Q:
[[3724 7233 7234 6789 7135 5206]
 [9620 3324 7880 1626 7626 4930]]
A: 7880

Q:
[[8842 9500 9458 2831]
 [4755 4358 4453 7174]
 [5475 5269 5340 6398]]
A: 5475

Q: [9212 9356 4269 6364 4080 2432 3757]
A: 6364

Q:
[[238 283 908 557 943]
 [519 781 426 383  88]]
A: 781

Q: [207 205  22 192  11 195 198]
A: 192

Q: [103  53  24 214  61  70 195]
A: 214

Q:
[[636 662 293 676 659 671 232]
 [737 779 147 803 777 793  38]
 [267 232 825 212 228 225 943]]
A: 212

Q:
[[ 56 200 175  62 129  60]
 [202  46  75 197 130 196]]
A: 75

Q: [8 9 9 0 8]
A: 9
---
[ 33 -15 -55  19  -1 -28] result: -1
[-21  60  53 -57] result: 53
[ 51  33  67   4 -25] result: 4
[ -3  56  41   5 -13 -20  22] result: -20
[67 57 48 41] result: 48
[ 19 -56 -28 -19  50] result: -19
[62 36 62 60 65] result: 60
[ 38  64  19 -53] result: 19
---
[ 0.008 -0.017  0.185 -0.097 -0.113 -0.174 -0.042] --> -0.113
[ 14.792  11.495 -11.360  -4.531 -11.793  17.979] --> -11.360
[ 0.180  0.151  0.157 -0.195  0.014  0.030] --> 0.014
[ -3.58   7.83  15.09   6.70 -15.69] --> -3.58
[-1.29  1.19 -1.10 -1.34  1.95 -0.98] --> -1.29
[-0.6 -1.6  1.1 -0.6 -1.2  0.7 -1.9] --> -1.6
---
[-11 -37 -59 -21 -11  28  -8] Answer: -59
[  6  16 -11  23 -26 -51  41] Answer: -11
[-29  60  46  64 -32 -20  67] Answer: 46
[-39 -25 -28  49  69  26   1] Answer: -28
[-17 -13  -8  18 -25  10 -62] Answer: -8
[ 45 -59  41   4 -36 -68 -30] Answer: 41
[ 54 -55  29 -49 -31   5  50] Answer: 29
---
Q: [-14 -17  47  53 -56]
A: 47, 53

Q: [-57  41 -42  66 -14  70  69]
A: 66, 70

Q: [  1  55  53  -9 -17]
A: 53, 55

Q: [-48 -39  61  19 -45]
A: 61, 61

Q: [-26  55  16  10 -61  20 -24]
A: 10, 55

Q:
[[ 49  -2  -4  22  52  24  -4]
 [-24  -8 -15  -8   7  -7 -30]
 [ 67   0   7  15  46  12  14]]
A: -8, 67

Q: [ 15 -35   2 -54  49 -31 -37]
A: -54, 49

Q: [ -8  17 -58 -63   2   3 -22]
A: -63, 17

Q: [-17  19  29  35  56 -16 -19]
A: 35, 56
---
array([ 31,  17,  13, -35, -33]) yields 31
array([68, 85, 54, 19]) yields 68
array([ 97,  16, 216,   3]) yields 97
array([443, 526, 514, 330,  30, 907,  86]) yields 443
array([72, 36, 46, 32, 22, 94]) yields 72
array([1132, 5473, 6746, 8304]) yields 1132
array([ 13, -26,  40,  24]) yields 13
array([  26,  173,  705,  946, -199, -704, -314]) yields 26
---
[38 14 18 88] Answer: 14
[-36 -49  -5  41 -40] Answer: -5
[-560 -660  524 -281  759] Answer: 524
[2883 8084 2256 1179 1665 3738] Answer: 1179
[ 49  43 -11 -26] Answer: 43
[9 8 9 9 2 8 3] Answer: 2
[186 213 220  25] Answer: 213
[ 920 -404  336  -76 -599 -191] Answer: -76
[455 122 661 576 481 845 450] Answer: 481
---
(-16.9, 0.7, -8.7, 10.1, 1.4) >> -8.7
((-18.1, 4.8, 9.5, -9.3, 7.2, -7.5), (10.1, -6.6, -2.2, -0.8, 0.6, 8.8), (-7.2, 14.3, -4.4, 13.9, -2.9, -5.1)) >> -4.4
(-0.20, 0.15, 0.14, -0.11, 0.09, -0.01, -0.01) >> 0.14
(145.7, -123.0, 96.4, 14.1) >> 96.4
(-184.4, 116.7, -135.1, -91.7, -16.3, 48.9, 126.6) >> -135.1
((0.068, -0.076, 0.016, -0.099, 0.048), (0.065, -0.177, -0.052, 0.142, -0.043), (-0.124, 0.041, -0.098, -0.014, 0.039)) >> -0.098
((-64.2, -97.3, -92.2, -40.4, -112.0, -27.5), (-206.6, -6.6, 82.5, 160.8, -30.5, -29.5)) >> 82.5
((40.57, -12.32, 136.56, 122.36, -148.81, 108.22), (218.97, -54.13, 131.45, 127.46, 208.09, -13.13)) >> 131.45
---
[-57  29  51  15 -29  21] → 21
[ 17 -21  12  70 -31  49   5] → 5
[-54  11 -14  13  -8 -37] → -37
[10 -5 14 68] → 68
[ 31 -15 -70  29] → 29
[ 66  -6 -52  -1  13] → 13
[ 34 -64 -20  49 -44] → -44
[  8  -2 -52  17  43] → 43
